A small network was shown many inputs. Here are its activations along a few directions, one row for each input.
In each table, some parts of the input vary, and every possible input appears once, in random order.
Descriptions start from the smaller parts, as in this example, which fits no table here: one of 6 places along a line, together with either a single point or one of 9 places along a line or (one of 3 separate values, together with one of 8 places around a ring).
Shared parts are said once, and a part with two or three values counts as separate values.
In the rows, zero is written as 128.

Other details of the inputs shift rows strongly along two fixed directions, in all tables alike. That doesn't count.

Rows:
r1: [154 167 119 121 116 108 159 125 132 110 156 112 125]
r2: [141 159 123 124 123 104 156 108 121 110 162 122 135]
r3: [ 38 207  65 203 177  60 126 206  83 132 107 110 140]
r4: [137 153 128 127 116 101 158 113 118 102 157 124 137]
r5: [157  68 169 101 119 190 103 111 139 144 107 156 113]
r6: [ 56 123 102 179 206 156  70 178 101 196  97 116 141]
r7: [161  67 169  98 116 191 111 124 148 149 109 147 107]
r8: [145 154 126 121 111 100 167 133 131  97 145 121 121]
r9: [114 137  92 106  74  61 130  94 166 114 115 126 159]
r10: [126 138 127 114 113  90 156 121 114  93 154 138 134]
r11: [ 56 121 102 181 179 156  73 204 106 182  73 130 117]
r12: [134 147 126 121 122 100 157 111 114 100 160 122 142]
r13: [150  44 138 108  97 135  69  82 190 161  91 133 129]
r14: [150 160 124 123 109 106 162 129 128 102 150 114 127]
r15: [129 141 128 118 124  95 161 115 118  94 155 129 137]
r16: [ 66 138 101 184 197 161  67 183 105 195  84 117 131]
r17: [129 143 129 120 107  91 158 123 118  96 151 141 129]
r18: [151 169 116 123 116 112 155 118 127 105 154 115 121]
r19: [166  80 165 108 124 205 105 109 146 148 115 133 112]
r20: [161  74 168 106 125 200 110 113 150 142 109 141 107]
r21: [146 162 125 126 113 105 155 116 117  98 148 123 132]
r22: [151  64 175 105 132 192 110 103 145 146 118 148 120]
Description of these inputs: either one of 2 separate values or (one of 4 places along a line, together with one of 5 places along a line).

Rows:
r23: [ 71 108 106 148 148 118  84 166 122 158  82 144 138]
r24: [171 159 133 112  99  86 175 101 118  78 180 123 126]
r25: [225  25 216  67 106 239 109  66 166 144 132 148 101]
r26: [149 175 122 104 103  81 185  98 117  78 171 124 141]
r27: [ 92 127  79 153 143 116  70 146 163 198  94  96 144]
r28: [220  32 210  68 109 239 116  72 175 138 126 149  97]
r29: [207  28 212  59 116 236 111  50 167 144 135 154 118]
r30: [ 88 139 117 159 158 156 101 178 111 162  97 123 123]
r31: [ 79 135 111 157 163 155  99 165 108 163 103 129 133]
r32: [ 69  99 112 160 148 110  86 162 125 158  85 136 126]
r33: [ 93 133 113 162 167 152 106 179 116 161  95 119 119]
r34: [ 92 137 117 161 164 151 103 176 111 165  96 123 122]
r35: [ 89 136 112 159 161 157 104 181 116 157  96 119 120]
r36: [ 87 123 114 167 176 143  96 160 106 165 115 120 132]
r37: [142 180 119 103  98  83 183 102 117  75 171 124 142]
r38: [212  20 213  59 116 235 107  48 163 146 140 148 119]
r39: [164 179  91 119  74  58 146  67 165  92 142  97 149]
r40: [ 84 129 116 165 176 146  99 160 112 164 110 127 131]
r41: [113 164 104 126  79  19 183 119 128  64 154 129 147]
r42: [155 173 121 109  97  86 186 101 118  78 170 129 132]
r43: [ 91 135 115 161 164 150  99 171 105 166 101 128 127]
r44: [111 173  97 120  81  21 184 122 124  63 151 131 154]
r45: [154 181 121 109  88  87 181 114 115  74 168 128 129]
r46: [ 70 104 104 154 148 116  81 164 124 155  88 143 122]
r47: [167 170 134 113  98  87 183 109 128  76 170 124 120]
r48: [165 168 132 113  99  85 179 104 122  77 175 129 125]
r49: [ 97 124 116 169 175 145 100 176 115 159 107 111 119]
Q: Describe the family of inputs behind these rows.
A: either one of 2 separate values or one of 5 places around a ring or (one of 4 places along a line, together with one of 5 places along a line)
Q: Which other rows does r36 become when the place on the line of 5 takes its other values? List them by row number.
A: r24, r25, r38, r49

Rows:
r50: [154  47 145  77 100 172  85  82 189 172  84 151 128]
r51: [105 119  92 135 116  83  97 145 165 147  95 125 122]
r52: [120 146 106 160 137 138 117 159 137 142 120 105 110]
r53: [148 163 130  95  84  87 198 115 117  71 157 137 127]
r54: [ 92 118  96 142 103  95 102 127 139 139  85 120 154]
r55: [175 181 139 115  96  81 179 101 121  88 172 124 137]
r56: [120 138 120 151 162 122 111 146  98 152 137 117 134]
r57: [105 143 127 162 154 128 117 143 109 125 109 144 126]
r58: [153 170 126  99  86  88 190 106 114  68 154 142 120]
r59: [110 149 119 165 154 137 124 138 131 150 126 111 135]
r60: [118 149 129 152 162 130 121 152 120 143 117 115 139]
r61: [120 156 111 140 138 135 117 155 108 154 111 121 134]
r62: [175 161 129 107 118  78 179 100 115  76 183 110 135]
r63: [ 95 124 104 138 130  82 103 126 161 155 102 133 144]
r64: [167 181 132 122  93  86 182  91 130  92 180 123 129]
r65: [ 97 123 125 151 164 120 121 146  95 132 130 136 120]
r66: [183 174 125 108  91  84 178 126 136  70 162 110 114]
r67: [190  68 177 101 115 213  90 121 152 163 109 137  98]
r68: [ 93 125 136 151 150 126 138 168 114 137 123 139 138]
r69: [107 148 126 155 165 136 129 143 132 141 116 106 135]
r70: [144  46 150  75 110 172  75  76 186 168 105 153 134]
r71: [121 149 111 157 131 133 112 161 127 149 124 115 105]
r72: [101 111 102 151 101  89  94 141 147 131  89 114 136]
r73: [ 86 139 122 139 151 133 117 147 100 130 124 141 128]
r74: [140 153 133  93  92  88 193 116 114  68 184 140 143]
r75: [ 94 110 127 146 160 120 133 164  99 136 138 133 135]
r76: [ 94 129 117 135 137 133 139 173 110 138 112 138 135]
r77: [169  50 176 101 157 215 103  89 151 157 124 121 118]
r78: [147 159 149 110  96  79 197 109 121  70 168 137 130]
r79: [229  84 183  67  84 165 156  37 150 107 188 139 112]
r80: [165  40 183  96 114 211 112 139 155 148 110 154  99]
r81: [ 94 103 104 149 126  84  95 121 131 137 111 118 153]
r82: [100 150 106 148 152 145 114 135 122 147 136 111 140]
r83: [152 166 144 115  98  80 190 100 118  67 165 143 123]
r84: [ 91 116 113 155 114  88 100 123 143 138  96 122 157]
r85: [112 157 105 146 135 140 119 145 116 158 119 121 126]
r86: [172  52 169 110 146 216  98  84 151 165 134 127 118]
r87: [101 154 110 145 145 140 109 137 112 154 140 122 135]
r88: [198  78 197  43  75 171 168  56 145  83 172 158 121]
r89: [108 151 107 140 152 144 130 148 127 142 105 105 132]
r90: [ 97 148 113 139 162 144 120 140 122 137 126 106 140]
r91: [180  71 171  87 130 223 101 108 149 161  99 135 122]
r92: [ 92 116 130 146 163 118 128 155  97 135 133 130 127]
r93: [106 135 122 150 136 126 121 171 116 126 109 135  98]
r94: [108 149 116 135 160 138 112 150 111 140 127 114 144]
r95: [111 153 100 149 141 145 124 144 126 151 115 110 132]
r96: [115 139 115 157 137 128 111 164 116 119 103 137 101]
r97: [152 171 124 105  97  90 170  91 110  56 169 145 130]
r98: [109 153 117 139 148 135 107 147 103 150 132 122 142]
r99: [117 144 113 151 148 136 123 164 138 134 110 100 110]
r100: [106 127 118 158 165 122 111 140  95 124 124 138 123]
r101: [162 174 118 106  87  90 180 100 114  61 148 144 122]
r102: [102 128 126 146 134 125 128 180 119 129 112 130 106]
r103: [ 97 111  94 133 141  78  99 124 149 154 117 129 139]
r104: [141  38 160  91  94 178  72  72 168 151  99 142 148]
Q: Changing only one part turns r71 into r87. The same change can be made to r52. Which row results?
A: r82
Q: Changing only one part turns r97 into r57. The same change can be made to r74. Which row results?
A: r68
Q: Describe the family of inputs behind these rows.
A: one of 5 places along a line, together with either one of 2 separate values or one of 4 places along a line or one of 5 places around a ring
Q: Which other rows does r51 become when the place on the line of 5 takes its other values? List them by row number.
A: r50, r63, r70, r103
Q: Which other rows does r75 become when the place on the line of 4 takes its other values? List them by row number.
A: r65, r92, r100
Q: Which other rows does r89 become when the place on the ring of 5 takes its other values? List them by row number.
A: r61, r85, r91, r95
Q: Which other rows does r76 become when the place on the line of 4 takes its other values? List them by row number.
A: r53, r58, r101
Q: Which other rows does r54 become when the choice among 2 separate values takes its other values? List them by row number.
A: r50
